Each row below holds a small network's activations on one input, seen along a few directions.
In each table, some parts of the input vary, and every possible input appears once, in random order.
A made-up example of a description, with smaller parts first: one of 8 places around a ring, together with either a single point or (one of 2 separate values, together with one of 4 places along a line) or one of 9 places along a line.
Shared parts are said once, and a part with two or three values counts as separate values.

Other details of the inputs shift rows strongly along two fixed directions, in all tables alike. That doesn't count.

Rows:
R1: [  4  -9   6  -4  -3  16  -2 -22 -19 -18  -9]
R2: [  6  -5   9   4  -7  18   3 -22 -27 -17 -12]
R3: [ -4  13  -9   7   1  -7   3  10  -1  11 -11]
R4: [  0  -6   9  -2  -3  11  -4 -20 -15 -17 -10]
R5: [  2  -7  24  22 -29  17   8 -26 -29 -13  -2]
R6: [ -1  14 -16  18 -11  -9  11  14 -11  12 -13]
R7: [ -6  15   2  19 -12  -8   4  12   0   7   6]
R8: [ -6  17   3  18 -13  -8   2  10  -5  10   6]
R9: [ -5   4   2  -1   6 -13   0  19  21   7  14]
R10: [ 0 16 -8  2  3 -5  5 13 -5  6 -6]
R11: [  5 -14  13 -20  10  12 -13 -16   2 -15  -3]
R12: [  1 -11   4   9 -13  12  -1 -23 -18  -8 -17]
R13: [  4  -8  10   7 -12  11  -3 -17 -16  -9 -15]
R14: [ -5  20   0  34 -23  -7  19  13 -15   9  -1]
R15: [  5 -16   4  -3  -2  14  -5 -20 -11  -8 -12]
R16: [ -6   5  -3  -9   9 -14  -9  18  23  12  18]
R17: [ -1  12  -2  19 -14  -8  15  14  -8  10   6]
R18: [  9 -24  10 -42  33   6 -23  -7  27 -14   6]
R19: [  1  11 -13   3   6  -8   7  13  -6   3  -6]
R20: [ -8  11  -4  15 -15  -8   3   7  -5   9   7]
R21: [  0 -19  11 -17  12  11  -5 -28  19 -14  15]
R22: [  0   5 -14 -15  16  -8  -1  18  12   7   2]
R23: [ -3   6 -14 -14  12 -11  -2  16  12   6   0]
R24: [ -7  23   1  34 -25 -13  18  12 -17  11  -1]
R25: [ -3   2 -15 -13  10 -12  -4  16  16  10  -2]
R26: [ -8  13   1  18 -17 -11   6   7  -6  10   5]
R27: [  6 -19  18 -12   0  19 -14 -18   0 -11  13]
R28: [ 0 18 -9  4  6 -7  8 14 -7  3 -6]
R29: [ -1   7   1  -5   7 -10  -1  18  15  13  16]
R30: [ -5   8  -6  17 -12  -9  12  15  -1   8   6]
R31: [  8 -19  11 -20   9  16 -13 -16   4 -11  -5]
R32: [  0   7 -11  -9  17  -8  -2  16  14  13  -4]
R33: [ -3   4  -6  -5   3 -11   1  17  13  13  16]
R34: [  8 -11  10  -4  -4  21  -3 -21 -19 -16  -9]
R35: [  4 -20   3 -18   8  15 -11 -18   1  -8  -6]
R36: [ -1   8  -9   6   4  -9   1  10   2  10 -11]
R37: [  0 -16   6  -2  -9  16  -6 -27 -14 -10 -14]
R38: [  3 -32   7 -42  32  10 -14 -24  41 -14  25]
R39: [ 10 -18   9 -26  20  11 -14 -10   9 -14   0]
R40: [  4  -8  20  18 -28  20   4 -27 -31 -10   0]
R41: [ -8  10  -5  17 -16 -13  12  12  -3  10   5]
R42: [ 0  3 -4 -1  6 -9  5 22 16  9 14]
R43: [ -3  12 -10   5   1 -11   3  13  -1   5  -7]
R44: [ -3  17   1  17 -11  -5   4  12  -5  11   7]
R45: [ -7   4  -4  -7   9 -15  -7  20  26   9  17]
R46: [ -4  21  -5  34 -23  -5  15  14 -17  11   1]
R47: [  5  -7   5   9 -15  15   2 -21 -27 -13 -14]
R48: [  0   2 -16 -13  12  -9  -3  18  15  11  -1]
R49: [ -7  23 -12  38 -25  -3  30  -6 -20   8  -1]
R50: [  3  -4  14   4  -7  16  -1 -25 -23 -19 -13]
R51: [  5 -16  13 -17  15  15  -1 -27  17 -14  16]
R52: [ -1 -23  20  -9  -2  10 -11 -17   9 -15  10]
R53: [ -7  25   1  34 -27 -11  14  10 -19  14   0]
R54: [ -8   8  -4  16 -14  -8   4   9   0   6   6]
R55: [  3   9 -10 -11  22 -11   1  19  11   3   0]
R56: [ 10 -30   6 -43  33  15 -22 -11  25  -8   4]
R57: [ -1 -18  24   7 -21  14  -3 -28 -15 -16   2]
R58: [  3   2 -11 -12  21  -9  -4  16  18  11  -2]
R59: [  5   7 -13 -10  17  -9   1  21   9   7   0]
R60: [ -7  21  -7  33 -28  -6  13   9 -23  13   0]
R61: [ -8  12  -5  16 -17 -12   8  10  -5  12   6]
R62: [  1  -7   8   5 -11  14   1 -26 -25 -18 -13]
R63: [ -2   8  -2   0   6 -10  -2  21  17   9  15]
R64: [ -2   7 -10   5  -1 -11   1  11   3   8  -9]
R65: [  5 -21   4 -26  15   7 -14 -12  10 -14   0]
R66: [  4   8 -13   4   3  -7   5  16   0  11  -8]
R67: [  3  -9  11   0  -9  14  -7 -20 -12 -11 -13]
R68: [  0 -10  11   8 -19  16  -4 -27 -22 -12 -17]
R69: [  7 -18  10 -12   9  19   2 -30   9 -14  15]
R70: [  2   5  -8 -19  28 -14  -5  19  20   2   3]
R71: [ -2  -1  -7 -29  37 -14  -3  12  50   7  26]
R72: [ -2 -10   9   8 -15  16  -3 -28 -21 -10 -18]
R73: [  2 -13   5   6 -15  12  -3 -22 -17 -10 -15]
R74: [ -4  18 -10  15  -4 -12  10  11 -12   3 -11]
R75: [  9 -22   3 -23  19  12 -13 -11  10  -6  -3]
R76: [  4   3 -10 -13  18 -10  -4  20  18  10  -1]
R77: [ -5  10  -5  17 -14 -11  14  14  -5  11   6]
R78: [ -6  -2  -5  -4   4 -13   1  17  21   6  14]
R79: [ -4   9 -11 -12  13 -13  -3  18  14   7   0]
R80: [ -2  11 -13   4   4 -11   6  11  -4   3  -6]
R81: [  9 -15   9  -4  -7  21  -5 -22 -15 -12 -11]
R82: [ -2  -1 -13 -16  22 -14  -8  16  25  11  -1]
R83: [  5   4 -12 -19  28 -10  -1  20  16   4   4]
R84: [  1 -14  14   7 -15  16  -4 -20 -11 -12   5]
Description of these inputs: one of 6 places around a ring, together with either a single point or one of 5 places around a ring or (one of 2 separate values, together with one of 4 places along a line).
- The inputs of R64 and R76 match in every part but the place on the ring of 6. If R68 is changed in the same way as R64 into R76, which row does it become? => R31
- The inputs of R4 and R1 match in every part but the place on the ring of 6. If R21 is changed in the same way as R4 into R1, which row does it become? => R49
- A walk changes only the place on the ring of 6. It starts at R15 and steps to R12. List the rest of the walk in order. => R82, R36, R58, R75
- Change only the place on the ring of 5 in R33. List by row number the other rows that result. => R30, R60, R77, R84
- Change only the place on the ring of 5 in R78. List by row number the other rows that result. => R20, R41, R54, R61
- A walk changes only the place on the line of 4. It starts at R35 and steps to R48. List the rest of the walk in order. => R22, R1

Rows:
R85: [ -5  -7  -6   0  -8  -3  -5  -7  -6  -4 -17]
R86: [  1  36 -28  31 -10 -12  34  21 -28  13 -12]
R87: [-14  44 -17  32 -12 -25  22  27   3  31  18]
R88: [-16  49 -40  32  -7 -43  37  58  17  35  16]
R89: [-10  19 -19  41 -37  -7  24  -3 -39   8 -28]
R90: [  0 -17  -6 -50  44 -13 -32  17  52   8   6]
R91: [ -1   7  12  42 -44   4   8   1 -35   9  -8]
R92: [ -7  12 -35 -20  33 -35   0  44  49  33   5]
R93: [ -2  -7   6 -17  27 -11  -2   8  43  -4  23]
R94: [ 10 -52  53 -32  -5  30 -34 -40   2 -28  10]
R95: [  1 -30  16 -51  34   9 -25 -17  39 -16  39]
R96: [ -7   4  -7   1  -7  -6  -8   2  -8   0 -17]
R97: [  1  -3   2  31 -29  17  18 -35 -36  -7 -24]
R98: [  6 -39  32 -48  41  14 -29 -28  45 -27  31]
R99: [  6 -12  10   6 -15   6 -11   3 -16  -4  -4]
R100: [  4 -19  19  10 -22  26 -18 -18 -20  -8 -11]
R101: [ 12  -1   4   9  -3  20  13 -22 -21  -8 -10]
R102: [-10  21 -32 -24  32 -34   6  49  56  33  43]
R103: [  7 -43  25 -37  22  23 -16 -34  40 -21  29]
R104: [ -2  26 -29 -30  42 -34  -6  55  38  20   4]
R105: [  0  -7   1 -30  25  -5 -23   5  25   2  -4]
R106: [ 12 -18  25  -5  -8  38  -5 -47 -41 -37 -19]
R107: [  5  -6  -3  10 -10  17  16 -26 -28 -14 -14]
R108: [ -7  23 -21  44 -34  -5  32  -3 -42   6 -25]
R109: [  4  35 -12  43 -25   3  33   2 -53   1 -22]
R110: [-15  43  -5  60 -38 -17  33   8 -40   3  -5]
R111: [ -4  16   1  42 -44  -6  13  15 -37  10  -7]
R112: [  8 -55  30 -36   8  33 -34 -56   9 -31  -9]
R113: [  0 -12  -1 -40  29  -5 -26   6  23  -7  -2]
R114: [  5  -2  -2  16  -9  14  17 -22 -19  -3 -13]
R115: [ 10  -3  16   0   0  24  -2 -26 -24 -17 -15]
R116: [  7  22 -26 -23  47 -22   6  45  37  23  12]
R117: [ -1  26 -25 -26  43 -32  -7  52  44  26   4]
R118: [  4 -21   5 -23   9   9 -28   8  13  -3   6]
R119: [  2 -28  33   7 -18  29   2 -51 -21 -43   1]
R120: [ 13 -38  37   5 -25  36 -21 -40 -29 -23 -10]
R121: [ -9  20 -12  12  -5 -10  14  13  18  25  25]
R122: [ -8  19   2  17 -22 -24   6  33 -10  18   3]
- What do these inputs look like to the network? => one of 2 separate values, together with either one of 4 places along a line or one of 5 places around a ring or one of 10 places around a ring
- The inputs of R97 and R108 match in every part but the choice among 2 separate values. If R93 is changed in the same way as R97 into R108, which row does it become? => R119

Rows:
R123: [  2   7  11  16 -16  10   2 -11 -17  -5  -2]
R124: [ -6  21 -20  18  -8 -20   2  40  -1  24  -8]
R125: [  3 -19   9  -4  -9  12  -2 -24  -6 -13   7]
R126: [ -4  11 -12   1  -3 -21  -3  30   5  21  -5]
R127: [ -4  10 -14  -3   5 -11   6  20  13  13  14]
R128: [  1   0  -1 -17  19  -5  -9   9  18   5  17]
R129: [-10  29 -12  56 -43  -9  30   5 -35  10 -11]
R130: [  5 -13  11 -10   2  12  -4 -16 -15 -23  -9]
R131: [ -4   7  -2  10 -11   3   2 -14 -23 -12 -19]
R132: [ 14 -21  12 -12   8  20  -4 -20  -9 -18  -7]
R133: [ -5   7  -9  -1   7 -16   5  17  21   9   9]
R134: [ -3  -7   1 -16  20  -9  -6  10  30   3  13]
R135: [  4 -11  21  -3  -5  15  -8 -20  -4 -12   2]
R136: [ -1  -4   4 -15  19  -9  -9  10  28   5  13]
R137: [  6   2  -3  14  -8  13  10 -15 -20   0 -18]
R138: [  3 -18  16 -13  -1  19  -7 -25  -5 -15   9]
R139: [  0   0 -14 -22  25  -5  -8   4  21   6  -5]
- What do these inputs look like to the network? => either one of 2 separate values or one of 5 places around a ring or one of 10 places around a ring
- Which other rows belong to the same alternative as R124? List them by row number. => R126
